A small network was shown many inputs. Here are its activations along a few directions, one row for each input.
Each table varies a few parts of the input and shows all the possible inputs, shuffled.
Descriptions start from the smaller parts, as in this example, which fits no table here: one of 5 places around a ring, together with either a single point or (one of 2 separate values, together with one of 4 places along a line) or one of 11 places around a ring.
Shared parts are said once, and a part with two or three values counts as separate values.

Other details of the inputs shift rows strongly along two fixed directions, in all tables alike. That doesn't count.

A family of inputs:
R1: 21 -18 -21 -13 6 9 -21 -24 8 24 -35 -26
R2: 3 17 1 27 15 -21 6 -24 11 -16 -30 5
R3: -7 2 7 0 6 -12 9 11 -7 -29 13 0
R4: -7 1 -2 -6 -35 14 -11 11 -25 13 28 2
R5: 10 -20 -12 6 6 3 9 -17 15 -3 -38 -23
R6: -3 4 26 -14 -18 9 -4 35 -9 -4 48 17
R7: -12 21 21 -4 -5 -9 18 24 -22 -44 55 22
R8: 6 -10 -5 -4 -21 -3 -19 4 -5 11 19 -8
R9: -1 14 14 8 -13 -27 15 19 5 -21 14 20
R10: 5 -4 0 9 18 -15 11 -9 10 -27 -15 -6
R11: -3 -7 -8 4 -2 14 10 -8 -10 -7 -12 -10
R12: 4 -16 -10 -4 -26 10 -19 -10 2 26 -9 -20
R13: -1 -16 -1 -15 -19 13 -1 8 -9 -2 18 -14
R14: 2 6 15 20 26 -10 10 -2 21 -11 -39 7
R15: 12 -20 -1 -1 5 18 -26 -9 7 21 -9 -16
R16: 5 5 -2 -22 -19 20 -5 3 -16 15 12 -3
R17: -10 -2 5 -12 -36 4 -14 19 -17 13 30 -3
R18: 12 22 11 0 18 -35 20 17 8 -35 4 26
R19: -17 6 0 3 10 -13 13 0 17 -7 -12 12
R20: -2 14 5 18 24 -20 23 0 4 -38 -9 2
R21: -13 -4 -13 -10 -6 12 -14 3 -5 17 27 -5
R22: 6 -5 0 8 13 -15 13 1 7 -28 -3 -3
R23: 12 13 -8 4 22 -12 5 -10 6 -6 -29 -3
R24: -14 1 -7 -5 -6 13 1 -8 4 11 5 4
R25: -14 -4 -14 -9 -7 15 -12 1 -12 13 29 5
R26: 0 17 17 27 25 -7 19 1 10 -21 -26 25
R27: 4 -10 -15 6 -16 19 -17 -32 2 31 -33 -25
R28: -15 12 20 -6 -8 -14 23 31 -12 -37 33 16
R29: -7 -5 2 -17 -26 26 0 7 -23 -1 33 -10
R30: -1 20 21 21 21 -11 19 13 12 -20 -12 19
R31: 9 7 18 20 22 -15 18 6 25 -19 -26 17
R32: -21 18 5 2 -2 -7 19 17 -4 -17 27 33
R33: 10 -2 -3 -20 -11 4 -3 6 -1 9 -2 -3
R34: -9 -10 -20 -1 0 16 -6 -15 12 28 -19 -16
R35: 11 1 0 27 36 -3 -2 -20 21 0 -48 -8
R36: -8 14 5 11 21 -33 20 11 21 -30 11 29
R37: 5 -9 0 4 3 24 -20 -2 -11 15 5 -3
R38: 6 3 -8 -19 -11 14 -13 7 -24 10 21 0
R39: 15 3 -13 -4 12 6 -7 -26 3 10 -29 -11
R40: 3 0 -1 -29 -16 6 -17 19 -21 9 32 -3
R41: 1 -13 -12 0 -14 4 -26 -11 -4 22 -7 -22
R42: 5 4 -6 -20 -15 14 -4 12 -13 16 10 -8
R43: 0 -5 -11 5 -19 9 -11 -8 -3 23 -13 -19
R44: -2 1 -5 0 -19 2 -17 5 -14 12 21 -10
R45: 2 -8 -16 7 -12 11 -21 -17 -12 19 -7 -13
R46: 13 -7 -6 -24 -19 9 -5 14 -5 16 11 -6
R47: 12 1 1 27 36 4 -4 -35 22 1 -54 -6
R48: 6 8 1 22 13 -31 3 -14 19 -17 -28 4
R49: 4 -29 6 -7 6 -3 0 -20 -15 46 3 -12
R50: 9 2 4 26 28 8 6 -30 24 4 -59 -4
R51: -16 -10 -9 -16 -7 7 -17 5 -3 15 26 -3
R52: 6 -34 1 -2 8 2 8 -33 -2 56 -33 -21
R53: 7 14 24 17 23 -25 13 19 14 -32 8 28
R54: -15 13 11 -6 -6 -19 20 31 8 -20 39 32
R55: 2 5 -4 -23 -24 20 -5 17 -27 12 27 5
R56: 4 1 -2 -20 -9 4 -3 8 -6 10 -5 -5
R57: -5 -17 -16 -10 -1 6 -17 -9 10 17 6 -8
R58: -12 -4 -11 -10 -7 17 -14 -9 -4 16 23 -1
R59: -15 0 3 -15 -14 -1 3 17 4 0 32 14
R60: 1 4 -5 22 26 -10 17 -17 1 -30 -27 0
R61: -13 25 20 8 4 -20 36 26 -6 -47 22 20
R62: 6 -9 3 9 19 5 -15 -10 11 8 -24 -10
Description of these inputs: one of 2 separate values, together with either a single point or (one of 5 separate values, together with one of 6 places along a line).
- Changing only the choice among 2 separate values turns R16 into R39. The same change can be made to R43. Which row results? => R44
- Change only the choice among 2 separate values in R1. List by row number the other rows that result. => R33
- Change only the place on the line of 6 in R60. List by row number the other rows that result. => R3, R7, R10, R20, R22
- Change only the choice among 5 separate values in R46. List by row number the other rows that result. => R5, R9, R31, R54
- Change only the choice among 5 separate values in R6. List by row number the other rows that result. => R12, R13, R33, R59

A family of inputs:
R63: -18 15 7 -9 -22 5 7 19 -21 -5 41 15
R64: 17 -1 4 2 11 2 -3 -8 7 14 -29 -4
R65: 8 -1 -2 -1 -6 14 -32 5 0 12 8 -4
R66: -6 8 3 -16 -17 -14 9 20 -8 -7 28 11
R67: 2 -7 -6 1 9 -2 5 -6 4 -21 -9 -12
R68: -11 -13 -2 -7 -13 20 -14 0 -12 28 25 -2
R69: 16 -2 7 1 15 -10 1 1 11 3 -22 1
R70: -6 14 -13 11 -2 -11 -6 -6 10 -12 -9 5
R71: 1 -1 8 13 26 -1 3 -4 14 -6 -12 6
R72: 9 6 15 6 23 -21 11 10 16 -16 -8 15
R73: -9 -14 -21 -1 -5 21 -8 -21 -2 21 -11 -17
R74: 5 -14 -5 -14 -20 13 -16 -4 -8 40 3 -12
R75: 0 -3 -12 8 -6 3 -25 -12 9 19 -8 -6
R76: 15 -19 -16 -13 -10 11 -10 -9 -6 9 -17 -32
R77: 12 -3 -5 -11 -14 10 -3 1 -14 -1 -2 -18
R78: -3 19 4 2 0 -21 21 4 2 -15 -5 15
R79: 3 -6 8 -1 15 0 -3 4 9 -1 2 4
R80: -7 -23 -22 -16 -13 18 -15 -13 0 25 4 -22
R81: -9 16 6 -8 -20 -2 11 15 -16 -5 25 16
R82: 3 7 6 -11 -22 12 2 16 -26 -12 25 -2
R83: 2 15 19 12 16 -2 9 7 0 -10 -5 18
R84: 0 2 -5 15 16 1 12 -13 1 -24 -21 -6
R85: 2 0 5 -13 -11 -7 6 22 -11 -24 31 0
R86: -4 -6 6 -9 -7 -11 0 12 3 9 22 8
R87: 1 -10 3 -3 3 23 -14 1 -7 17 10 -3
R88: -12 1 -9 12 15 -9 13 -15 15 -10 -16 2
R89: -11 3 2 -19 -20 -10 6 25 -9 -7 45 12
R90: -3 14 9 4 -3 2 13 10 -16 -27 10 4
R91: 10 14 18 10 13 -5 9 4 3 -6 -15 16
R92: -6 -11 -1 1 7 -5 -2 -7 11 11 -1 0
R93: 4 -4 2 0 3 -16 3 -3 10 12 -14 2
R94: -3 4 1 12 16 -7 15 -2 4 -34 -5 -1
R95: 0 10 8 13 7 -11 12 -8 7 5 -21 12
R96: -3 -12 -6 2 -6 19 -13 -17 -3 36 -14 -12
R97: -10 -2 3 16 19 -11 9 -10 16 0 -10 8
R98: 9 3 -17 13 2 2 -14 -14 6 -17 -25 -17
- Changing only one part turns R71 into R97. The same change can be made to R65. Which row results? => R75
- What do these inputs look like to the network? => one of 4 places along a line, together with either a single point or one of 8 places around a ring
- Change only the place on the line of 4 in R74. List by row number the other rows that result. => R64, R77, R78
- Change only the place on the line of 4 in R89. List by row number the other rows that result. => R72, R85, R86
